Here are a small network's activations along a few directions, averaged over the inputs that share one value of a field.
Related values have similar rows: they may be neighbours, one step apart, or belong to one group.
(in the rows, 500 means zero)
Strong random noise was added to every row along 15 fixed directions; ignore it. To show where, here is one row again and again, with new noise each time:
[563 615 583 627 441 732 627 410 673 344 571 470 636 568 464 542 502 489
 410 365 507 664 468 529 427 443 480 590 489 522]
[436 553 706 527 618 415 411 489 446 484 388 343 664 614 729 283 524 700
 487 689 490 504 491 466 465 560 618 354 598 392]
[517 788 392 618 436 674 549 471 496 466 805 386 364 524 359 585 512 511
 342 545 485 586 315 613 656 349 447 723 352 474]
[325 685 586 409 556 803 538 558 765 496 540 408 492 408 322 258 540 549
 242 382 534 533 345 765 334 616 369 285 313 469]
[414 399 381 545 449 602 518 344 606 431 566 481 440 592 422 683 422 424
 526 416 494 567 465 456 309 275 351 726 525 526]
[290 466 295 443 378 586 414 590 726 717 238 722 404 724 331 480 476 414
 630 491 456 478 305 615 372 528 303 533 622 454]
[609 546 311 494 318 556 578 770 402 552 351 340 831 484 562 535 650 298
 624 371 249 531 377 263 361 562 824 594 407 535]
[617 583 330 642 561 488 538 560 524 581 461 554 553 584 599 510 536 377
 665 410 689 591 676 528 680 610 494 469 692 564]
[441 539 422 294 539 685 349 552 617 692 506 388 454 421 497 433 491 762
 384 427 530 391 480 744 330 466 579 457 640 518]
[382 479 406 407 579 568 445 665 692 498 474 375 461 444 430 359 558 324
 424 360 520 610 429 553 427 678 478 395 233 544]
[349 758 686 504 483 243 538 405 428 502 506 493 526 654 703 502 466 555
 575 606 417 614 436 601 309 379 562 739 541 378]
[489 509 516 646 450 637 671 385 633 519 628 567 427 353 478 540 509 452
 439 457 672 630 518 648 453 607 501 434 419 498]
[452 326 389 574 465 573 536 351 564 554 331 493 413 509 367 515 326 328
 529 418 576 762 573 396 515 470 380 568 391 496]
[737 437 490 330 489 379 540 499 520 443 616 434 624 426 515 720 496 439
 517 416 414 298 480 404 492 573 525 295 344 539]
[593 426 662 573 607 236 640 175 491 334 611 435 468 417 552 560 307 372
 465 505 670 645 635 458 618 587 299 390 251 446]
[502 486 434 483 631 457 426 523 383 538 604 278 451 440 552 459 517 525
 463 620 538 441 510 419 603 521 546 334 385 476]
[666 551 532 510 538 390 551 445 429 539 388 528 515 469 494 485 353 437
 522 413 571 677 674 484 733 547 481 537 488 519]


BASUS, 12 values:
kiru: [662 526 331 821 378 794 479 478 509 421 706 376 512 593 486 559 649 555
 420 594 589 646 447 406 801 490 652 646 470 538]
pev: [257 321 599 472 728 292 496 552 283 287 470 443 671 269 578 125 625 534
 444 552 566 213 579 492 317 580 237 411 629 497]
gilar: [725 455 332 295 429 404 334 612 520 518 564 335 549 443 466 586 468 532
 404 392 406 401 367 510 669 617 612 647 293 568]
nodas: [445 503 346 709 473 601 633 464 458 387 514 548 633 521 554 489 579 368
 641 389 597 492 611 477 369 411 369 607 768 534]
fekuv: [666 572 462 327 652 436 408 595 587 499 687 357 437 381 511 490 513 533
 359 428 581 394 537 632 707 667 489 281 344 563]
dedu: [468 666 402 496 577 508 597 463 465 429 704 294 553 433 431 483 519 374
 433 428 532 393 408 544 439 497 307 423 329 476]
lona: [607 771 488 451 371 512 619 475 282 460 576 431 607 411 447 493 450 547
 436 345 379 416 496 555 466 335 528 785 562 526]
zad: [493 440 591 485 571 422 588 492 416 454 437 616 540 481 524 498 535 394
 641 483 538 349 704 368 451 518 420 185 581 523]
sevan: [647 755 397 491 357 636 548 545 168 622 546 354 587 390 446 447 493 680
 447 525 380 346 471 485 610 355 686 593 604 473]
fol: [494 494 657 545 469 318 581 460 462 624 502 537 497 235 793 411 566 584
 528 577 654 572 646 705 424 767 790 358 505 416]
povev: [447 342 351 535 634 756 451 662 351 439 626 228 501 197 511 397 645 520
 390 406 525 504 630 390 422 395 679 535 508 624]
banam: [517 486 662 324 639 705 310 610 597 514 208 575 581 695 419 345 462 684
 467 361 454 537 694 443 520 386 528 430 742 609]
BASUS is arranged as a line.
Q: List every value one step from kiru, in the order listed.
A: pev, banam
Q: List every value one step from dedu, in the order listed.
A: gilar, fekuv
Q: List every value one step from nodas, in the order listed.
A: zad, fol

NUS, 12 values:
sofu: [562 519 631 499 552 488 384 667 520 312 620 265 578 603 669 418 693 497
 447 611 398 519 427 301 572 641 824 296 216 519]
gaz: [463 138 497 495 533 642 549 372 527 461 593 528 398 416 395 714 532 422
 520 525 547 437 613 244 325 418 501 227 361 561]
peno: [634 595 430 684 336 554 677 370 547 639 343 612 673 613 585 568 465 403
 665 374 629 732 620 508 495 585 613 590 655 510]
lukom: [536 493 604 589 459 399 664 426 553 488 474 532 624 254 771 363 516 482
 538 314 733 692 723 717 330 765 729 533 561 540]
fud: [483 671 847 602 619 436 645 476 471 407 498 539 621 445 692 376 523 570
 485 502 574 632 632 585 426 547 607 450 599 482]
vifo: [363 571 483 633 516 484 666 382 395 588 491 524 483 365 463 384 431 487
 473 561 630 494 476 612 468 536 316 502 541 411]
nuruv: [580 558 626 494 379 523 515 502 633 467 484 533 644 645 627 627 612 560
 551 511 381 583 454 487 376 500 709 490 505 467]
las: [802 372 474 342 489 503 421 357 824 442 523 557 574 610 501 772 351 572
 528 287 551 397 577 588 520 519 352 389 634 575]
vut: [184 240 305 489 573 531 319 710 433 632 532 351 205 397 612 494 661 355
 606 612 482 577 530 323 296 460 803 477 336 551]
sif: [488 608 521 638 519 751 637 606 650 598 390 586 591 409 494 299 601 454
 492 450 662 534 571 641 533 767 505 109 571 465]
paz: [666 391 527 481 492 429 471 518 697 180 486 445 733 572 489 492 528 360
 424 304 433 588 442 439 571 631 384 628 361 571]
pili: [478 457 537 601 532 446 555 327 558 361 724 311 623 402 678 482 520 599
 390 525 620 438 397 608 339 603 502 558 448 469]
NUS is arranged as a line.
Q: Going along NUS from sofu by way of its neighbour lukom, in what order are gaz, peno, fud, las met?
A: las, fud, peno, gaz
Q: List every value one step from nuruv, in the order listed.
A: paz
Q: How many steps from neighbour to neighbour lead from vut to pili, at the fewest?
A: 5
